These are the activations of a small network on made-up records, seen along a few directions, one row for each record.
After each row come some of the record's fields: FUT, POPIL, FUR, LOTIM, SOSE, VUNI, DAGE, ZUF.
A field that a record lacks is left out.
Other fields move the rows too, some of them a lot.
In the rows, 500 means zero.
Strong random noise was added to every row along 14 fixed directions; ignore it. To show where, here is one row again and again, with new noise each time:
[536 492 557 363 444 476 548 403 384 443 387 445 346 518 464 493 671 511
 494 594 391 547 439 531 480 373 462 497 757 510 485 441 585 522 361]
[670 524 434 499 519 588 272 758 593 600 526 571 456 456 583 411 616 388
 427 355 540 683 478 490 504 528 524 501 479 552 516 543 529 526 492]
[676 481 473 515 454 414 538 547 534 570 524 542 533 529 393 544 493 386
 422 547 602 409 423 624 417 686 532 628 511 369 404 657 540 377 622]
[380 541 438 502 390 515 507 392 316 478 438 434 543 564 431 491 468 601
 568 656 546 451 542 438 510 475 678 532 539 416 536 512 534 395 500]
[536 491 414 624 583 544 421 524 481 652 427 448 573 596 612 474 506 439
 590 597 693 462 420 355 482 556 590 468 373 494 652 639 413 445 470]
[303 374 540 517 513 687 511 325 499 454 396 509 428 636 662 413 446 683
 542 506 523 562 472 490 627 523 755 526 554 475 561 471 366 509 551]
[403 602 531 625 583 598 616 502 624 718 468 474 398 532 500 591 462 599
 508 473 562 352 353 411 230 539 581 349 434 493 546 504 451 518 611]
[521 554 539 526 584 501 367 652 619 674 479 476 309 576 511 413 636 428
 431 431 517 482 572 537 472 509 528 481 478 471 400 548 517 551 550]
[498 410 429 529 418 664 362 476 640 298 477 528 731 444 537 419 386 457
 454 633 527 641 504 417 479 690 510 470 530 599 489 618 540 535 499]
[612 605 347 491 558 428 343 610 550 352 438 468 772 425 478 352 326 398
 479 554 558 491 604 453 499 500 416 487 401 555 571 541 525 509 442]
[490 525 553 357 647 457 417 612 546 444 369 382 425 497 472 380 573 438
 448 459 449 459 544 502 556 375 421 422 616 457 397 517 478 519 429]
[365 538 487 503 514 594 299 681 572 514 399 374 579 492 361 374 540 416
 455 633 522 387 557 393 511 509 510 348 546 425 313 643 552 446 565]
[496 573 444 463 651 339 666 462 563 476 402 503 436 571 448 492 405 491
 441 564 456 272 505 663 530 379 506 503 617 479 359 457 485 504 685]
[550 583 580 521 388 598 480 456 345 490 495 467 640 450 325 405 447 622
 575 385 526 503 435 434 434 613 430 501 331 339 785 387 507 462 291]
[690 564 514 406 679 362 459 528 581 480 519 419 402 466 594 460 544 405
 478 259 521 671 691 512 444 500 403 515 449 563 627 510 443 647 248]
[628 536 332 442 315 581 245 653 504 433 480 582 530 403 553 407 587 410
 404 576 464 767 561 516 477 458 620 547 678 653 454 530 673 523 488]

[605 466 453 556 325 534 456 468 425 448 489 616 665 446 467 431 451 491
 488 587 448 557 436 613 581 517 443 600 519 549 578 401 598 487 491] | FUT: kapa / POPIL: rar / FUR: rop / LOTIM: roko / SOSE: fek / VUNI: fevo / DAGE: vunu / ZUF: nuruk
[448 450 529 418 608 357 453 563 619 380 604 472 494 556 563 516 381 508
 431 391 577 481 686 533 544 607 542 654 337 386 329 627 410 424 613] | FUT: povu / POPIL: rar / SOSE: dem / VUNI: rez
[607 490 454 394 610 292 557 499 479 358 683 459 480 482 609 741 555 439
 557 499 528 616 534 307 406 486 269 542 373 597 526 566 522 485 347] | FUT: kapa / POPIL: rar / SOSE: dem / VUNI: rez
[588 388 541 441 430 604 497 482 452 456 520 565 487 474 558 511 554 514
 521 425 492 631 337 511 542 557 517 547 550 475 587 491 442 477 452] | FUT: gofol / POPIL: rar / FUR: gatob / LOTIM: tad / SOSE: dem / VUNI: fevo / ZUF: fik
[400 531 597 512 427 587 619 460 562 519 466 449 551 413 337 542 400 606
 447 442 493 388 437 536 317 597 548 424 536 386 473 499 497 447 558] | FUT: povu / POPIL: zin / FUR: gatob / LOTIM: roko / SOSE: fek / VUNI: rez
[426 479 450 517 423 558 428 483 408 334 409 409 814 417 415 462 457 453
 568 787 480 468 453 336 575 440 316 367 542 582 509 537 594 451 393] | FUT: povu / POPIL: rar / FUR: gatob / SOSE: fek / DAGE: vunu
[586 539 432 537 445 405 616 551 484 687 534 458 476 451 330 666 583 370
 486 562 565 361 483 588 380 529 550 483 595 409 410 648 537 409 591] | FUT: gofol / POPIL: rar / FUR: gatob / LOTIM: roko / SOSE: fek / VUNI: rez
[333 342 423 587 591 629 459 387 453 423 523 434 608 659 622 544 541 421
 615 778 583 531 492 196 718 620 535 378 526 575 404 707 478 459 545] | FUT: kapa / POPIL: zin / FUR: rop / LOTIM: roko / SOSE: dem / VUNI: fevo / DAGE: difan / ZUF: fik
[515 532 379 479 372 373 597 473 348 418 642 526 637 441 360 654 430 489
 503 559 525 511 621 541 560 524 545 600 521 465 392 545 607 367 580] | FUT: gofol / POPIL: zin / FUR: gatob / SOSE: fek / DAGE: vunu
[518 583 371 465 671 325 635 489 377 562 547 465 442 537 592 594 419 522
 581 347 592 482 615 518 620 345 669 543 452 481 582 489 358 457 527] | FUT: povu / POPIL: rar / FUR: gatob / SOSE: fek / DAGE: difan
[497 317 421 555 541 665 520 500 507 423 543 544 630 481 506 552 610 385
 564 592 460 608 409 430 810 517 365 361 619 602 467 548 496 518 506] | FUT: gofol / POPIL: rar / FUR: gatob / SOSE: fek / DAGE: difan
[569 555 357 657 465 555 523 481 489 572 479 586 738 450 513 443 279 555
 571 431 632 446 455 558 480 563 638 540 310 474 801 461 380 481 529] | FUT: kapa / POPIL: rar / FUR: rop / SOSE: dem / VUNI: rez / ZUF: nuruk
[498 512 523 556 555 434 554 478 610 462 576 605 423 586 502 518 501 508
 485 572 407 389 459 546 518 474 300 504 396 565 435 382 551 605 618] | FUT: gofol / POPIL: rar / SOSE: dem / VUNI: fevo
[406 423 419 361 523 440 552 430 390 289 485 444 631 450 503 498 380 521
 513 460 509 560 674 562 752 407 655 556 637 451 413 547 404 424 510] | FUT: gofol / POPIL: zin / FUR: gatob / SOSE: fek / VUNI: rez / DAGE: vunu
[666 713 403 498 512 253 367 678 491 494 707 710 346 599 691 596 505 538
 456 589 457 540 424 362 303 369 285 692 192 711 458 322 728 503 627] | FUT: povu / POPIL: zin / FUR: rop / LOTIM: roko / SOSE: fek / VUNI: rez / ZUF: fik
[439 451 552 593 533 552 478 575 536 646 407 453 507 592 270 391 620 388
 503 611 512 197 426 583 624 535 428 408 504 284 377 568 463 467 621] | FUT: gofol / POPIL: zin / FUR: rop / SOSE: dem / VUNI: rez / ZUF: fik
[366 573 494 428 577 467 473 503 497 336 535 520 466 509 636 479 374 624
 511 477 410 547 561 395 534 359 480 482 442 632 463 372 503 546 543] | FUT: kapa / POPIL: rar / FUR: gatob / LOTIM: tad / SOSE: dem / VUNI: fevo / DAGE: difan / ZUF: nuruk
[432 435 429 490 583 379 491 461 533 389 589 506 485 613 585 574 474 470
 521 613 546 483 629 435 588 516 504 580 412 531 380 588 489 471 586] | FUT: kapa / POPIL: zin / SOSE: fek
[555 447 486 604 494 464 339 555 485 626 448 479 534 634 538 420 602 343
 527 724 607 423 485 469 585 546 458 545 417 498 454 643 547 455 524] | FUT: povu / POPIL: zin / FUR: gatob / LOTIM: roko / SOSE: fek / VUNI: fevo
[494 491 536 526 681 399 602 447 581 510 468 497 395 662 566 550 503 466
 536 661 502 294 371 447 474 489 339 476 430 517 438 527 468 514 595] | FUT: gofol / POPIL: rar / FUR: gatob / LOTIM: tad / SOSE: dem / VUNI: fevo / DAGE: difan / ZUF: fik
[551 605 544 424 629 339 559 496 553 439 329 469 554 514 626 456 241 632
 464 484 576 319 356 481 196 465 472 611 336 445 632 447 425 393 484] | FUT: gofol / POPIL: zin / FUR: gatob / LOTIM: roko / SOSE: dem / VUNI: fevo
[370 583 483 569 524 454 444 502 417 627 443 358 524 559 461 482 493 512
 603 610 595 331 586 380 447 444 551 445 360 412 574 565 452 447 453] | FUT: gofol / POPIL: rar / FUR: rop / LOTIM: roko / SOSE: dem / VUNI: rez / ZUF: nuruk
[626 437 510 550 544 544 513 544 570 632 495 521 450 490 464 469 621 349
 480 438 504 516 449 604 588 549 478 446 603 505 485 563 453 575 504] | FUT: povu / POPIL: rar / FUR: rop / LOTIM: roko / VUNI: rez / DAGE: difan / ZUF: nuruk
[584 514 524 513 491 467 393 464 369 510 478 494 468 592 518 338 598 453
 529 507 475 580 616 513 681 484 438 571 476 519 590 422 575 543 346] | FUT: kapa / POPIL: zin / FUR: rop / LOTIM: roko / SOSE: fek / VUNI: fevo / DAGE: difan / ZUF: nuruk
[553 449 418 545 537 532 640 447 605 436 567 549 561 424 416 616 556 408
 493 524 411 537 484 537 546 522 333 371 623 621 472 482 548 619 506] | FUT: kapa / POPIL: zin / SOSE: dem / VUNI: rez
[424 576 422 659 345 531 380 411 404 591 482 488 501 609 471 456 596 505
 597 798 507 460 585 382 433 472 503 477 405 584 594 467 652 561 444] | FUT: gofol / POPIL: rar / FUR: gatob / SOSE: dem / VUNI: fevo
[573 424 540 654 479 742 469 581 637 699 629 686 332 517 579 532 710 453
 486 414 425 647 298 522 590 551 423 386 525 657 509 424 536 662 608] | FUT: kapa / POPIL: rar / FUR: gatob / LOTIM: roko / SOSE: dem / VUNI: fevo / DAGE: difan
[369 694 509 508 349 473 276 532 441 509 463 460 425 509 626 403 446 685
 508 588 475 565 656 365 248 356 588 574 327 623 600 367 633 521 416] | FUT: gofol / POPIL: rar / FUR: gatob / LOTIM: roko / SOSE: fek / VUNI: rez / DAGE: difan
[422 580 537 619 538 521 443 619 638 546 549 536 588 523 435 456 369 541
 468 511 530 316 462 457 428 578 403 457 251 454 442 482 510 489 668] | FUT: povu / POPIL: rar / SOSE: fek
[531 369 687 454 543 567 481 491 530 503 305 412 557 533 531 416 500 564
 520 493 602 391 227 447 342 594 395 544 399 308 681 544 373 381 318] | FUT: gofol / POPIL: zin / SOSE: dem / VUNI: fevo
[289 469 584 547 393 606 342 488 394 560 453 414 440 589 363 358 641 503
 544 631 456 445 634 480 698 470 571 439 540 417 380 518 547 494 508] | FUT: kapa / POPIL: zin / FUR: gatob / LOTIM: tad / SOSE: fek / VUNI: rez / ZUF: nuruk
[428 583 651 494 452 443 555 433 375 647 507 305 431 487 191 495 572 507
 552 404 521 357 687 539 443 570 511 456 466 255 511 546 487 479 345] | FUT: gofol / POPIL: rar / FUR: gatob / LOTIM: tad / SOSE: fek / VUNI: rez / ZUF: nuruk

Which values does each new row have?
[454 357 490 465 471 559 369 504 438 353 644 539 469 582 664 579 642 516
 561 588 490 737 505 285 660 535 406 558 419 585 471 527 556 469 428] | FUT: povu / POPIL: rar / SOSE: fek
[600 374 380 473 523 570 561 508 412 525 499 521 524 438 646 656 605 426
 558 509 552 690 325 395 547 454 557 467 670 610 578 583 454 433 421] | FUT: gofol / POPIL: zin / FUR: rop / LOTIM: roko / SOSE: fek / VUNI: rez / DAGE: difan / ZUF: nuruk
[530 405 663 485 439 497 628 209 525 431 357 444 494 527 476 391 455 540
 462 517 463 519 569 699 474 617 517 588 649 481 568 490 488 595 341] | FUT: povu / POPIL: zin / FUR: gatob / SOSE: fek / DAGE: difan
[437 558 469 568 533 600 390 701 393 699 605 519 422 532 504 504 614 580
 576 294 556 546 511 398 640 436 580 473 304 394 599 420 449 423 519] | FUT: povu / POPIL: rar / SOSE: fek
[467 611 329 731 466 576 419 565 614 735 511 533 519 498 347 348 490 452
 473 361 532 474 848 728 601 551 728 463 439 465 563 452 498 647 600] | FUT: gofol / POPIL: zin / SOSE: dem / VUNI: fevo
[394 468 405 497 617 462 487 498 337 417 632 560 429 680 579 534 574 563
 610 534 478 518 542 362 850 386 469 543 386 497 473 400 488 451 585] | FUT: kapa / POPIL: zin / FUR: rop / LOTIM: roko / SOSE: dem / VUNI: rez / DAGE: difan / ZUF: fik
[467 620 481 487 603 467 575 424 439 544 396 438 402 503 589 504 518 592
 570 473 438 509 505 428 424 274 454 403 528 616 690 317 492 604 333] | FUT: povu / POPIL: zin / FUR: rop / LOTIM: roko / SOSE: fek / VUNI: fevo / ZUF: nuruk
[464 640 355 619 256 563 473 464 454 476 565 636 575 435 375 493 470 561
 510 667 375 511 543 530 436 429 499 460 511 641 549 319 703 608 573] | FUT: gofol / POPIL: rar / FUR: rop / SOSE: dem / VUNI: fevo / ZUF: nuruk
[499 375 583 404 587 411 358 561 542 449 587 534 264 667 603 429 688 432
 446 439 454 604 666 572 750 498 455 653 477 464 296 524 507 535 529] | FUT: kapa / POPIL: zin / SOSE: dem / VUNI: fevo
[635 418 432 423 561 436 499 617 427 505 583 543 493 485 483 521 562 344
 487 402 516 562 498 613 803 473 537 557 616 444 374 586 444 433 591] | FUT: povu / POPIL: rar / FUR: gatob / LOTIM: roko / SOSE: fek / VUNI: fevo / DAGE: difan
[422 548 421 494 632 504 583 496 465 363 698 522 603 472 451 543 351 595
 562 229 489 563 693 443 735 548 502 471 328 436 559 412 396 523 527] | FUT: povu / POPIL: rar / FUR: rop / SOSE: dem / VUNI: rez / DAGE: difan / ZUF: fik
[446 474 470 540 448 541 407 493 471 443 611 492 510 520 555 581 596 517
 573 600 493 629 546 298 488 520 388 477 379 596 556 498 583 520 392] | FUT: kapa / POPIL: rar / SOSE: fek
[393 478 514 382 512 494 701 410 377 530 636 387 326 434 538 818 576 578
 564 357 525 664 548 361 405 507 695 443 659 493 449 621 439 420 442] | FUT: kapa / POPIL: rar / FUR: gatob / LOTIM: tad / SOSE: dem / VUNI: rez / DAGE: difan / ZUF: nuruk
[559 305 499 521 550 539 555 518 594 529 438 560 544 560 483 477 512 407
 456 513 572 399 356 671 647 613 551 568 580 366 414 619 387 413 654] | FUT: kapa / POPIL: zin / SOSE: dem / VUNI: fevo
[384 566 477 396 466 565 460 534 446 423 394 495 443 429 593 464 472 673
 520 465 407 563 455 457 446 238 568 458 570 576 602 313 493 510 442] | FUT: gofol / POPIL: rar / FUR: gatob / SOSE: fek / VUNI: fevo
[489 443 566 477 482 635 278 642 584 546 438 483 467 501 554 332 566 457
 442 442 529 573 516 491 521 547 581 503 517 477 454 583 487 502 484] | FUT: kapa / POPIL: zin / FUR: gatob / SOSE: dem / VUNI: fevo / DAGE: difan
